Each row below holds a small network's activations on one record, seen along a few directions.
After each row come some of the record's fields: Z, C, L, D.
A field that a record lacks is written absent.
Other fields move the rows too, some of them a lot.
Random noise pushes rows far along 4 fixed directions. That doesn't count. These rows show it; they differ only by the noise:
[ -92  -93   42   20  368  116 -215  267   78  212 -501  -24  240 -288
  226  299  -54  172]
[  88 -238 -295  259  359  -66  186  -25 -163  294 -266   93  -20 -254
  138  231 -112    7]
[  99 -424 -170 -187  -94  240  143 -160 -108  -89  267  -14   57  200
   94 -195    6  307]
[ 166  -34 -209  595  176 -451  395 -158 -233  217 -262  135 -176  -68
   21  -17 -178 -186]
[ -14 -252   17  392 -277  -81  216   12 -460   38 -367 -109  -38  229
 -120 -261 -281  -51]
[  50 -453 -264 -148  176  299   63  -31 -120  116   18    4   98  -81
  160  104  -24  265]

[  92 -245 -276   37  229  218  222   32 -361  187 -441   29  -43   11
  -83   76 -113   18] : Z is z2, C is c1, L is l3, D is d2
[-187  310  437 -187 -215  108 -498  306  225 -184 -217 -306  259   46
 -104  104  104   88] : Z is z2, C is c1, L is l3, D is d1
[-284 -529 -278   92  -11 -105   21 -219 -387  246  128  -74 -157 -141
    0  358 -378 -148] : Z is z1, C is c1, L is l3, D is absent
[-156  340  485 -439  -66  120 -642  207  181 -189  -92  142   74  172
   25 -261   58   99] : Z is absent, C is c3, L is l3, D is d1
[ -42   -4  165 -683  313  645 -616  420   52  -53  -50  308  163 -114
    2   66  390  174] : Z is z2, C is c1, L is l4, D is d1
[ -32 -540 -365  288  -71 -255  177 -164 -165   90  -70 -328   42   74
  100  256 -488   44] : Z is absent, C is c3, L is l3, D is d2
[-281    6  185 -146 -115 -167 -339  -52  118  -70  317   11 -121  213
   74  -81  -45  160] : Z is z1, C is c1, L is l2, D is absent
[  25 -348 -316 -227  209   78   96 -358  366   97  565 -168   75 -212
  272  305   63  162] : Z is z1, C is c1, L is l1, D is absent
[-375 -466   81 -318 -146  263 -451  373 -429   47 -237   -2  -45  179
    5  -43 -277  205] : Z is z2, C is c1, L is l2, D is d2
[ -48 -159   17  442 -228 -198  211   67 -367  148 -356  -86 -140  175
 -107 -187 -302 -152] : Z is absent, C is c3, L is l2, D is absent
[  96  262  141  419  226 -775  151 -197  350   14  -44  162  -63   96
  224 -104   -3  -16] : Z is z2, C is c1, L is l3, D is absent
[-276 -165  137 -260  256  -48 -598  222  282  115  -36   28  107   -8
  369  182  -15  334] : Z is z2, C is c1, L is l2, D is absent
[ -54  132  211  453  143 -419  -50  149  -90  162 -471  119  -94   46
   81  -86 -104 -113] : Z is z2, C is c1, L is absent, D is absent
[-148  261  576 -501 -812  738 -485  453 -345 -351  -79   51  110  411
 -479 -565  209  103] : Z is absent, C is c2, L is l2, D is d1
[  14 -256 -489  225   54  273  413   17 -459  349 -332  -17 -235 -352
 -239  256 -211 -225] : Z is absent, C is c2, L is l2, D is d1
[ -11 -113   35  -95  130  148 -130  146   22   89 -161   54   92  -19
  170   -9    7  254] : Z is absent, C is c3, L is l2, D is absent
[-133  438  479  402   77 -699 -183   45  490  -73 -132   43   16   98
  192  -68  -33  -94] : Z is z1, C is c1, L is l1, D is absent
[ 152  113 -120 -275  212  102 -119 -114   75   48  331  276   -3  -98
   47   13  159  -37] : Z is absent, C is c2, L is l3, D is d1
[-140  208  -28  311   61 -174  -56   41  -15  130 -134 -123  111 -354
   -6  349  -66 -457] : Z is absent, C is c2, L is l1, D is d1
[ 218   22 -130 -147  210  -18   73 -183  332 -188  160  114   53   35
   98  -90  220  147] : Z is z2, C is c1, L is l4, D is d1
[  30  142  257 -184   94   18 -218   63  355 -156  145   96  147  124
  216 -177  203  306] : Z is absent, C is c3, L is absent, D is absent
[   7  140  -91   77  649 -260 -183   68  377  303  -42  372  -49 -290
  350  372   79   42] : Z is absent, C is c2, L is l2, D is absent
[ 214 -183 -467 -242  195  358   65 -236 -143  177  501  130 -117 -283
 -150  285  132  -16] : Z is absent, C is c2, L is l3, D is d2
[ 183 -346 -256  176 -346  327  418  -86 -385  -83 -241 -255   26   85
 -192  -74 -186 -162] : Z is absent, C is c3, L is l4, D is d1
[ -34 -151   26 -219 -198   22  -61   -9  -49  -55  252  223  -20  270
   39 -299  -71   67] : Z is absent, C is c2, L is l2, D is d1
[-127   90  300  489 -172 -529    8  -44  174   40 -328 -249   49   86
   68   46 -396 -133] : Z is absent, C is c2, L is l3, D is absent
[ -37 -260    3 -819  150  675 -442   55  191  -70  645   98   94  -88
  127  128  436  459] : Z is z2, C is c1, L is absent, D is absent
[ 129 -391 -342  521  101 -305  443 -234 -382  238 -143   17 -242  -11
   39   48 -255 -192] : Z is z2, C is c1, L is l4, D is absent
[ -87  335  189  -98 -173  154 -150   14  137  -96  373 -193  116 -147
 -211   92  240 -104] : Z is absent, C is c2, L is l1, D is absent
[  95 -112 -124   70  210  -48  127   -4  117   43  -44   49   -1  -73
  172   49   78   81] : Z is z2, C is c1, L is l1, D is absent
[ 154  409 -103 -247  283  104  -36  -10  496   65  190  -88  149 -438
   53  583  390  -75] : Z is z2, C is c1, L is l3, D is d1
[  47   89 -116  111  220  -48    4  -51  -57  139  -61   90 -160 -277
   80  289  -34  -79] : Z is absent, C is c3, L is l3, D is absent
[  63  371  122  -21  334  -36   65    9  491    3 -404 -186  326 -258
   79  275   12   86] : Z is absent, C is c2, L is l3, D is d2
[ -28  -59 -160  394  256 -359  170 -155 -246  206 -117   83 -230 -183
   29  192 -145 -215] : Z is z2, C is c1, L is l4, D is absent
[ 174  197    1 -181 -262  114  300 -230  187 -242  370 -173  240   28
 -248  -66  169   24] : Z is absent, C is c2, L is l3, D is d2
[ -67    1  -49  -48 -126   95 -172  -37 -280  157  114   10  -40 -255
 -231  222  -81 -285] : Z is absent, C is c2, L is l3, D is d1
[ 106 -568 -279 -303 -164  467  146 -148 -173 -136  489  -30  -37  179
   71 -202   81  306] : Z is absent, C is c3, L is l1, D is absent

Which values does each new row have?
[-367  -25  365  135 -114  346 -517  565 -526  278 -752 -133   35 -221
 -271  213 -103 -172] : Z is z2, C is c1, L is absent, D is absent
[  75  143 -123  137  175 -424  129 -247   21   89  281  259 -334   11
  110   -2   38  -45] : Z is z2, C is c1, L is l2, D is absent
[-289  137   98  175  142 -315 -270  305 -168  243 -562  118 -127 -160
  -28   69 -188 -145] : Z is z2, C is c1, L is l2, D is d1
[-238 -425  106 -539  171  298 -516  210  218   12  131   10  183  124
  352   16   70  557] : Z is z2, C is c1, L is l2, D is absent
[-157 -285 -251 -410 -174  563 -356  135 -447  226  171   74 -144 -164
 -199  232  111   31] : Z is z2, C is c1, L is l2, D is d1
[ 132    5  147 -141 -157   65    9  -77   86 -242  304   99    2  331
   75 -440  173  260] : Z is absent, C is c3, L is absent, D is absent
[-245 -186  -59 -164  -46  348 -365  380  -97  105 -373 -149  210    3
   27  150 -130  165] : Z is absent, C is c2, L is l2, D is d1
[ -75 -349  -25 -311 -162  251  -99 -241  143 -125  656  -80   47  179
  135  -85   34  209] : Z is absent, C is c2, L is l1, D is absent
[ -47 -224  216  269 -683 -262  193 -224 -327 -211  191 -189 -173  585
 -186 -462 -212  -47] : Z is z2, C is c1, L is l3, D is absent
[  86  279    2  347   36 -334  258  -58 -156   35 -270   68 -205 -131
 -109   28  -89 -484] : Z is z2, C is c1, L is l4, D is d1
[ -26 -264 -184  404  246 -337   94   13 -308  376 -243  221 -287  -53
  128   97 -205 -128] : Z is z2, C is c1, L is l2, D is absent
[ 121 -405 -413 -122  258  197  232   18  -85  184 -203  199  -28  -46
   98  -27   33  208] : Z is z2, C is c1, L is l2, D is d1
[-121 -504 -207 -105   36  214 -106  -37 -310  136  182   42 -138   14
   40   23  -47   94] : Z is z2, C is c1, L is l1, D is absent
[  46   68  129  445 -459 -526  378 -375 -220 -264  342  -12 -302  522
 -205 -499 -229 -124] : Z is absent, C is c2, L is l3, D is absent
[ 195   93 -450  -32  306 -221   60 -305  134   90  629  301 -247 -263
  141   59  211 -176] : Z is absent, C is c3, L is l1, D is d1
[  -4 -204 -477  244   66  -81  154 -109 -587  361 -171  280 -458 -161
  -94  218 -156 -255] : Z is z2, C is c1, L is l2, D is d1
[ -76  568  507  -79 -104   49 -124  307  180 -198 -309 -161  257  -45
   -5  -54  128  -15] : Z is absent, C is c3, L is l3, D is absent
[-270  -39  158   -1 -117  442 -304  548 -599  183 -650  152 -140   42
 -231  -92 -157 -113] : Z is absent, C is c2, L is l2, D is d1
